These are the activations of a small neural network, seen along a few directions. Each row is one input.
Each table varies a few parts of the input and shows all the possible inputs, shuffled.
Descriptions start from the smaller parts, as in this example, which fits no table here: one of 6 places along a line, together with either a single point or one of 11 places around a ring or (one of 2 separate values, together with one of 8 places around a ring).
Shared parts are said once, and a part with two or three values counts as separate values.

A family of inputs:
R1: [ 17   1  -9   5 -15   4  -7  33  25   1  13 -13]
R2: [  6  -7 -12  16 -34  12  10   6  22   8  18 -24]
R3: [ 15   8  -2  -7   1   6 -23  78  17  -5  -5  27]
R4: [-22   5   9 -24  -1 -37  -6 -36   2  12  -8 -11]
R5: [-29 -12   6  -8 -15 -34  11 -53  -3  17   6 -10]
R6: [-22  27   1 -24  13 -38 -11  -1 -18  -2 -29  15]
R7: [ 17  -3  -7  -6   8  32 -19  61   2  -5   0  12]
R8: [  2 -21   1  17 -28  27  17  -5  19  -6  20 -44]
R9: [ 14  23  -3  23  42   9  23 -44 -32  -5 -10  29]
R10: [ 28 -21   4  20  24  51 -13  39   9  -4  -4  29]
R11: [ -5  24  -9 -14  20 -10   3 -18 -28  -6 -17  11]
R12: [-23 -24  20   2 -15 -23  15 -60 -15  -5  16 -23]
- What do these inputs look like to the network? => one of 2 separate values, together with one of 6 places along a line
- The inputs of R5 and R2 match in every part but the choice among 2 separate values. If R12 is changed in the same way as R5 into R2, which row does it become? => R8

A family of inputs:
R13: [ 16   1   2 -14  23  35 -32  64   8  -3 -21  27]
R14: [ -9   5 -11  11 -11  10  38 -62  -9   4  10 -37]
R15: [-35  27  -5 -26 -32 -66   9 -52  -8   3  -8 -25]
R16: [-27 -21  13   5 -12 -28   9 -54   1  14   2 -15]
R17: [-22  -2  20 -21  32 -24  -7 -36 -34 -14 -24  11]
R18: [-26 -15  15 -13   1 -32   0 -51 -27   8   3   0]
R19: [  6 -25  11  12 -17  24  -7  49  25  -2  11   4]
R20: [ 28 -25   7  21 -16  32   1  34  28  -6  26 -11]
R21: [ -4  41   1   3  44 -21  19 -41 -43  -7 -19  39]
R22: [ 33  -7 -18  31 -14  56   3  51  11 -18  18 -20]
R23: [ -1  25 -16 -25 -18 -21 -19  62  26   8   0 -16]
R24: [ 44  32 -26  15  37  31 -17  64   3  -1 -23  53]
R25: [-11 -15   8  10 -14 -16  19 -75  11  14  18 -30]
R26: [  8 -20   0  -9  -3  20 -18  48  10   1   6  20]
- What do these inputs look like to the network? => one of 2 separate values, together with either a single point or one of 6 places along a line
- The inputs of R21 and R24 match in every part but the choice among 2 separate values. If R25 is changed in the same way as R21 into R24, which row does it become? => R20
- Which other rows does R23 become when the choice among 2 separate values takes its other values? List them by row number. => R15
